Each row below holds a small network's activations on one input, seen along a few directions.
Each table varies a few parts of the input and shows all the possible inputs, shuffled.
Descriptions start from the smaller parts, as in this example, which fits no table here: one of 5 places around a ring, together with either a single point or (one of 2 separate values, together with one of 4 places along a line) or one of 9 places around a ring.
Shared parts are said once, and a part with two or three values counts as separate values.

Other details of the inputs shift rows strongly along three fixed directions, in all tables alike. That doesn't count.

Rows:
x1: [-16  37  -9   6  15 -10   7 -16 -36 -23   6  38 -26]
x2: [  0 -25  47  17  -7  -1  -8 -15 -10   1   1   1  23]
x3: [ -7  12  31  -3   2  19   5 -31  -9  15  17 -18  25]
x4: [ 28  21 -28   5 -12   6 -10 -17  24 -14  -2   8 -27]
x5: [ -5 -51 -27 -10  -9  -9 -10  45   8  18  -6  -4  -2]
x6: [  3   3  18  -8   1  24  -7 -32  13  18  -5 -40  18]
x7: [ -7  28 -12   4  -9   5  25 -18 -25 -47  16  34 -17]
x8: [ 13   3  30   3 -18   8  -6 -11  22  15  13 -36  15]
x9: [ 26  -7  35  10  -7  16 -15  -8  16  31   5 -13   6]
x10: [ 15   2  21   4 -10  31 -14 -16   7  14  -3 -35  27]
x11: [-36 -27  50   8   6 -13  10 -26 -28  -9   8  16   8]
x12: [-10  35  -4  19 -12  13  21  -9 -22 -37   2  46 -26]
x13: [ 21  34 -13 -15 -19   4 -18  -6  23 -13 -14   8 -28]
x14: [ -2   2  42  23  13  20 -15 -15 -13  11   3  -7  17]
x15: [ 24  33 -17   4 -22  -6  -9  -4  24 -11  -1  -1 -31]
x16: [ 23 -10  29  16  10  12 -15 -21  26  21  10 -16   8]
x17: [ 18   2  38  15   0   0 -13  -6  25  24  10 -26   3]
x18: [-47   3 -23   2  31   5  31  33 -28   2  14  11  12]
x19: [  9  -6  31   7  11  10 -10 -28  27  27  -7 -21   2]
x20: [ 19   0  -6 -22 -24 -33 -37  -3   5 -23 -20  11 -21]
x21: [-14  -2 -46 -13   7  14   6  29  19  22  -1 -25  16]
x22: [-11 -11 -43 -15  24   5   1  26   9  26  -4 -26   6]
x23: [-13  -7 -26 -16  25  13 -15  46  16  20 -14 -17  -3]
x24: [-27 -11  47  13   3 -18  12 -17 -25  -1  20  22  23]
x25: [-32  -9 -25  -7  31  14  17  19  -8   8  -8 -16   3]
x26: [-20  32  -8  -4  -9   3  29 -28 -25 -42  -1  30 -23]
x27: [ 29  22 -29   6   7  -3 -29 -13   5 -13  -8   2 -23]
x28: [ 23 -10 -18   2 -28 -27 -32  -6   1 -23 -22  11 -18]
x29: [ -6  29  -1  23  -1   2  17  -4 -27 -35  -2  47 -27]
x30: [ 22 -23  31  10  -9   1 -16 -13  11  13 -10 -18  25]
x31: [  4  29 -15 -10 -17  -6   9 -27  -6 -19   4  14 -15]
x32: [  2 -15 -37 -10   9  18  -2  43   1  23  -5 -23   5]
x33: [-21   4  44  17  -7  28  24 -17 -23 -11  16  10  23]
x34: [ 21  -6  27  -3 -24  24  -7 -13  13  22   8 -23  18]
x35: [-54 -33 -13   3  12 -22  24  35 -21  -3  13  31   6]
x36: [ -1 -22 -24 -24  13   0   6  45  21  13 -17 -13  10]
x37: [ 23  39 -20 -28 -19   6 -20  -6   3 -21 -17 -10 -13]
x38: [-21 -10  46   7  10 -10  22 -23 -27   0  20  18  18]
x39: [-25  -3 -16  10  26   5   6  43  -2  12   8  -9  -5]
x40: [-10  -6 -29 -25  20  13  -8  45  10  14 -12 -27   6]
x41: [ 33  25 -23   0 -11   0 -29  -2  -5  -4 -13   6 -25]
x42: [  5 -38 -30 -10  -2   1   5  44  11  20  -9  -7   5]
x43: [-21  35  -7   7  18  -3   8 -20 -35 -32  -7  33 -31]
x44: [ 22  30 -16 -26 -25   1 -15  -7  14 -21 -14  -2 -16]
x45: [-29  17  44  20   5  15  24 -21  -9   8  27  21  14]
x46: [ -4 -15 -39  -1  15  18  -4  39   6  13 -15 -26  10]
x47: [ 33  14 -25 -13 -10 -27  -5 -19   8  -8 -15   6 -12]
x48: [-17 -23  47  18   9  -4  12 -18 -27 -13  24  19  18]
x49: [-18 -47 -33 -14   5 -22  -8  28  17  21  -4  -7   0]
x50: [ 18  -2 -20 -11 -14 -29 -18 -23   8 -18 -26   4 -23]
x51: [-39 -19  -8   7  15 -11  40  47 -20 -10  14  16   1]
x52: [  6 -26  49   7 -13  -2  -7 -10 -16  11  13   3  17]
x53: [ 14   2  41  -4   4  10 -21  -6  24  22  -2 -16   6]
x54: [ -7  44  -3   7   1 -12  12   0 -42 -39  11  17 -20]
x55: [ 10 -26  27  -4  -5 -18 -20 -23  13  23   2 -16  16]
x56: [-45 -43 -14   8  18  -9  24  34 -23 -17  16  29   0]
x57: [ 28  11 -23 -12  -6 -20  -3 -23  10 -15 -29   1 -17]
x58: [  8  10   6 -16 -15 -26 -15  -5 -13 -31 -11  24 -18]
x59: [ 14   2  29  12   4  -1 -15 -19  27  33   6 -13  13]
x60: [ 30  27 -35  -8 -13   8 -13 -18   5 -22  -4 -10 -11]
x61: [  8  19  -1   3 -12  -9  28  -1 -42 -34   1  46 -14]
x62: [ 41   7 -26  -2  -7 -16  -6 -13  10 -20 -12   6 -10]
x63: [ 33  24 -22  -1 -29   9 -10  -6  14  -3  -6  11 -29]
x64: [ 25  12 -24  -7 -16 -34 -15 -13  10  -9 -14  10  -8]
x65: [-14 -17 -13   2  13  -8  30  42   2   4   4  -5   7]
x66: [-12 -36 -34 -13  15  -5   9  23  21  15 -20 -16   1]
x67: [-49 -32  -5   7   8 -21  26  48 -22 -12  17  19  -5]
x68: [ 26  38 -25  -8 -23  -4 -13  -5   5 -19  -4 -19 -16]
x69: [ 27 -17  30  10  -5   5  -8 -13  12  14 -11 -19  28]
x70: [ 31  19 -25  -7 -13 -29  -7 -14  11  -8 -15   8  -4]
x71: [-14  -7 -39  -1  25   2  -9  33  18  32  -6 -13   4]
x72: [ 14  -3  28   6   7   2 -13 -24  25  34   6 -15   7]
x73: [-51  -1 -23  -1  10  11  45  29 -12  -2  19  19  12]
x74: [ 24 -25  27   7   1  -3 -14 -20  16  12   5 -18  22]
x75: [ -1 -12 -40 -15  -4  30   7  40   7  21  -3 -24   8]
x76: [-36  -9 -21   1  18  24  28  17  17  13  -3   2  -9]
x77: [ 16 -13  40 -14  -4  -5 -20  -6  14  13  -8 -19  20]
x78: [ -8   7  39   9   2  16   7 -31  10  23  20   0  10]
x79: [-15   6  39  17  24  18  12 -20 -34  -9  27   1  21]
x80: [-22 -11  56  17  -1 -16  14  -4 -27 -10  25  10  12]
Each input here is: one of 8 places around a ring, together with either one of 4 places along a line or one of 6 places around a ring.
Changing only the place on the ring of 8 turns x72 into x16. The same change can be made to x22. Which row results?
> x79
Changing only the place on the ring of 8 turns x2 into x80. The same change can be made to x69. Which row results?
> x65
Change only the place on the ring of 6 in x44. List by row number the other rows that result.
> x13, x23, x37, x40, x53
Change only the place on the line of 4 in x24. List by row number the other rows that result.
> x35, x64, x70
Change only the place on the line of 4 in x66. List by row number the other rows that result.
> x11, x50, x57
List by row number the other rows that have the place on the ring of 8 in common with x41.
> x5, x9, x32, x34, x42, x52, x61, x63, x75

Rows:
x81: [ 16   0  -3 -10   2 -10 -21   7  16   8 -13 -17   0]
x82: [ 29  13  11   2 -22 -16 -12 -35   4 -20  -3   7 -12]
x83: [ 18 -10  -9  -6 -14  -3  -8   2  13   0  -8 -14  -1]
x84: [  7   7 -12  -5  -5   8 -15  -8  33  20  -4 -22  -8]
x85: [-16 -15  28   8  20  38  15  15  -3  24   7 -17  27]
x86: [-19 -26  36   5  11  11  15  23   3  22  12 -12  26]
x87: [-25 -33  26  11  22  10   6   6   1  27   9 -19  26]
x88: [ -9   1  53   8  10   1  -3 -14 -20   2  14   4  17]
x89: [-18   6 -25  -6   1 -14  21   0 -13 -19  -4  30 -15]
x90: [ 28  29  16  -1 -21 -16 -20 -21 -14 -22  -6  12 -14]
x91: [-27 -34  26  16  17  11   8   7   3  27  15  -8  23]
x92: [-17  -3  47  21   6   0  13 -28 -23  -8  18  17  10]
x93: [-18  -2  47  12  10  -2  10 -29 -24  -6  14   7  12]
x94: [-27 -32  25  -3  19   9   8   2   7  35   5 -19  32]
x95: [ -9  -4  50  17  -5   7  12 -18 -26 -10  18  10  16]
x96: [-10  -4  52  18  -1   3  10 -18 -19   0  24  19   8]
x97: [ 31  23  13   0 -22 -12 -24 -23 -14 -17  -3   9 -14]
x98: [ 12  10 -10  -9 -17  15 -12   2  24  10  -3 -21  -4]
x99: [ 12  -5 -11 -17  -4  -5 -17  -5  12   8 -14 -16   7]
x100: [ 17  -7  -5  -4   2 -11 -26   2  24  21 -12 -18  -2]
x101: [-26 -25 -44  -4  18  -4  22  35   7   1  -4   5  -9]
x102: [ -3  19 -24   4   1  16  23  15 -15 -21  -5  24 -17]
x103: [-17  -3  47   9   6  -2  16 -32 -18  -3  15  14  14]
x104: [-24 -28  34   8  22   4  11  13  12  32  10 -12  23]
x105: [-23  -6 -46   0  30  19  20  37   5   8 -10   4 -10]
x106: [ 21 -17 -11   3 -12  -2 -21   1  28  15  -5 -15   3]
x107: [ 28  22   9   4 -25 -10 -24 -27 -13 -24  -6   7  -8]
x108: [-34  -1 -44 -14  17  19  14  42   5   3   1  -5  -8]
x109: [ 19 -10 -10 -18 -14  -1 -18   0  18  14 -16 -25  11]
x110: [-32  -2 -41 -12   9  22  18  47   4   2   0  -6  -7]
x111: [-26 -29  26   7  21  14   8  11 -10  16  13 -14  28]
x112: [ 32  19  10   1 -23 -11 -23 -28 -10 -22  -8   0  -7]
x113: [ 13   3 -10  -6 -12  13 -13  -3  38  19  -2 -24  -2]
x114: [ -8   6 -18   2  -7  -6  14  20 -24 -23   5  32 -21]
x115: [-13   8 -22  -9 -11  -6  23  10 -22 -26  -3  30 -11]
x116: [-28  28 -25  -3   6   4  15   5 -14 -20   2  22 -25]
x117: [ 15  -8 -11 -11  -1  -5 -18  -2  12   3 -11 -21   2]
x118: [ -7  26 -28  -3   2   1  19  14 -24 -22   5  13  -8]
x119: [ 20   8 -17  -4   5  -1 -17  -8  23  22  -5 -31   6]
x120: [ 13 -10 -12 -11   0 -10 -17  -9  21  13 -14 -19   2]
x121: [-10   4  55  13  -3   3  12 -10 -26  -8  19  18  11]
x122: [ 32  40   2  -3 -10  -8 -19 -34  -7 -14  -1  -7  -5]
x123: [-24 -22 -44 -18  18   1  14  40   1   2  -8  -3   1]
x124: [ 24  27  17   0  -8 -24 -22 -31   1 -13 -11   7 -15]
x125: [ 11  -9 -13   2  -1  -7 -24  -4  15  11  -9 -12  -2]
x126: [ 19  -9  -9 -10  -9  -3 -15   2  11   2 -12 -22   3]
x127: [-10  27 -28   2  -3   0  28  13 -26 -26   8  23 -12]
x128: [ 22  25  15   6 -14 -23 -16 -32  -3 -17  -3  20 -20]
x129: [ 22 -12 -10 -16 -11  -2 -19   1  19  10 -15 -27   9]
x130: [-11  -7  50  17   6   0   2 -22 -13  10  21  11   9]
x131: [-12   3 -23  -7  -6  -9  21   6  -9 -19  -2  28 -10]
x132: [-17   9 -21   4   8 -13   8  11 -23 -18   2  32 -25]
x133: [ 23 -12  -4  -2  -8  -7 -19   6  32  18  -6 -13   0]
x134: [ 17 -12 -10  -9 -10  -6  -7  -5  24   7  -7 -11   3]
x135: [ 24 -15  -9 -13 -15  -2 -14   0  24  12 -11 -23   7]
x136: [ 25   3 -13   3  -2  16  -7  -3  27  13 -10 -10  -3]
x137: [-14  14 -16   2   0 -15  23  17 -15 -28   0  38 -22]
x138: [ 28  38   2   5 -12 -13  -9 -42  -1 -12   3   4 -11]
x139: [ 19  -1  -2  -9  -7  -7 -17  12  15   7 -13 -17   1]
x140: [-11   4 -24   7  -3  -9  19  10 -16 -29   3  32 -17]
x141: [ 20  -8  -8  -8  -1  -4 -28   4  13  15  -6 -17  -1]
x142: [ -6  20 -30   3   0  -2  24   9  -8 -15   8  18 -10]
x143: [-20 -14  26   7  30  35  12  11  -2  25   8 -17  25]
x144: [-16   9 -24   2   4  -7   6  12 -28 -28   0  27 -15]
x145: [-17 -28 -42  -1   2   7  11  49   6   7  -2  -1  -1]
x146: [-11  11  45  20  15  21  18 -28 -16   2  13  15   8]
Changing only one part turns x126 into x101. The same change can be made to x118. Which row results?
> x138
Changing only one part turns x136 into x146. The same change can be made to x140. Which row results?
> x92
What is each input in this table made of?
> one of 6 places around a ring, together with either one of 3 separate values or one of 8 places along a line
Start at x131 and move only the place on the line of 8, one step at a time. The first step leads to x134. Which rows follow, in order?
> x82, x140, x106, x96, x133, x137
Change only the choice among 3 separate values in x85. List by row number the other rows that result.
> x110, x118
Start at x109 and move only the place on the ring of 6, one step at a time. The first step leads to x99. Which rows follow, in order?
> x94, x89, x131, x115
Change only the place on the line of 8 in x100. List by row number the other rows that result.
> x87, x93, x94, x120, x124, x125, x132
Change only the place on the ring of 6 in x98. List by row number the other rows that result.
> x84, x108, x110, x113, x116

Rows:
x147: [ -8  -3  22   1   2   2   3  -8 -10   0   6  -1  10]
x148: [ -8  10  20   2   6  13   4  -7 -10   2   7  -3   9]
x149: [ 15 -12  -4  -2  -2   7 -14   2  31  26  -4 -27   8]
x150: [-17  -1  -9  -1  10   0  12  10  -8  -3   2   8  -2]
x151: [  1  17 -30  -2  -7 -10   7   4  -6 -22  -5  22 -23]
x152: [ -8   0  21  10   6   6   7 -12  -2   6  10   4   4]
x153: [-35 -25 -29   2  20   2  29  37   0   6   3  14  -2]
x154: [ -8  -6  22   6   7  -5   2 -15  -5   4   5   3   8]
x155: [-6  9 20  9  4 13  8 -8 -4  5 11  1  6]
x156: [-9 10 19  5  9 10  4 -9 -7  4  9 -2  7]
x157: [-4 -7 21  4 -4  4  7 -3 -9 -2  8  2 11]
x158: [ -9  -3  22   4   5  -1   3 -11  -8   3   7   1   9]
x159: [ -3   9 -38  -9  -3  -9   8  17 -13 -24  -9  16 -17]
x160: [-6 -1 21  4 -1  7  7 -6 -6  1  9  2  8]
x161: [ -9   8  19   7  12   9   3 -13  -5   6   8  -1   5]
x162: [-10  -4  22   6   9  -2   3 -15  -5   5   6   2   7]
x163: [-5 -6 22  4 -3  2  7 -6 -6  0  8  4  9]
x164: [ -8   0  22   1   3   5   3  -8 -10   1   6  -1  10]
x165: [-15  -7  -9  -4   4  -1  12  15 -14  -8   0   6   3]
x166: [ 29  29  13  -3 -23 -20 -20 -41 -11 -27  -8  11 -14]
x167: [ -8  -3  21  10   6   4   7 -12  -1   6   9   4   5]
x168: [-37 -14 -31   4  23  13  30  39  -1   7   6  11  -5]
x169: [-16   3 -10   3   8   9  17  14  -4  -1   6   9  -4]
x170: [ -9   6  20   5   8   7   4 -10  -8   4   8  -1   8]
x171: [  0  24 -29  -7  -3  -4   4   4 -12 -23  -7  16 -20]
x172: [-15 -17  -4   0   7 -14   6  16 -10  -4   0  12  -1]
x173: [ 13  42 -23  -5 -12  -4  -1 -10 -22 -36  -8  21 -25]
x174: [ -4 -16  27   5  -5  -7   0   0  -8   0   7   6   9]
x175: [-32 -21 -32  -3  12  10  30  48  -8   0   4   9   2]
x176: [  0  21 -28  -7  -4  -7   3   4 -12 -23  -7  16 -19]
x177: [  1   7  31   5  -3  -8  -2 -28 -13  -7   6   8   5]
x178: [  6 -30 -31 -13   0 -13 -14  32  20  14 -15 -17   0]
x179: [  1  24 -30  -6  -5  -2   4   7 -16 -26  -7  14 -18]
x180: [ 17 -11  -5  -9  -2   9 -18   6  22  22  -8 -33  13]
x181: [  1  14 -29  -4 -10  -9   7   7  -9 -24  -6  21 -21]
x182: [ 34  43  10   2 -24  -1 -15 -35 -10 -27  -4  10 -16]
x183: [-34 -17 -31  -6  17  10  27  45 -12  -1   2   5   3]
x184: [ 12 -15  -5  -4   6   0 -18  -2  29  27  -8 -27   8]
x185: [ 56  23 -13  -9 -31  -7 -38 -25  24  -5 -19 -19 -13]
x186: [ 31  18  16   6 -23 -30 -23 -39  -5 -23  -7  22 -20]
x187: [-7 -7 22  6  0  0  7 -9 -4  3  9  5  8]
x188: [  2   1 -21  -2  -2 -27  -4   3  -8 -20 -10  23 -21]
x189: [ -9   5  21   7  11   6   3 -14  -5   6   8   0   6]
x190: [ 13 -11  -5  -6   3   4 -18   1  27  26  -7 -30  10]
x191: [ -4  -1  21   4  -3  10   8  -3 -10  -1   9   1  10]
x192: [ -2 -17  26   5  -6  -5   0   3 -11  -2   7   5  11]
x193: [ 19 -28   1  -8  -6  -8 -25  10  18  18 -10 -27  14]
x194: [ 17  -5  -4  -4  -3  16 -14   6  29  25  -5 -31   9]
x195: [ 24   6 -54 -14 -12  -5 -15  18  27  -1 -20 -10 -20]
x196: [ 15  -7  -5   1   3  11 -15   0  33  29  -4 -27   5]
x197: [ 12 -12  -5  -3   7   3 -18  -2  29  27  -7 -28   7]
x198: [ 19  -9  -4  -5  -5  15 -14   8  26  22  -5 -31  11]
x199: [-6  6 21  5  1 13  8 -6 -6  1  9  0  7]
x200: [ 26 -12 -48 -11 -14 -24 -21  20  26  -1 -21  -2 -21]
x201: [ -8  -6  21   9   4   1   6 -12  -1   6   8   5   5]
x202: [-7 -4 21  7  1  2  7 -8 -3  3  9  4  7]
Changing only one part turns x160 into x151. The same change can be made to x166. Which row results?
> x177
Changing only one part turns x182 into x196. The same change can be made to x183. Which row results?
> x184
What is each input in this table made of?
> one of 2 separate values, together with one of 4 places along a line, together with either a single point or one of 6 places along a line
List by row number the other rows that have the place on the line of 4 and the choice among 2 separate values in common with x167.
> x152, x153, x168, x186, x196, x201
Change only the choice among 2 separate values in x183. List by row number the other rows that result.
> x191
Change only the choice among 2 separate values in x189. List by row number the other rows that result.
> x168
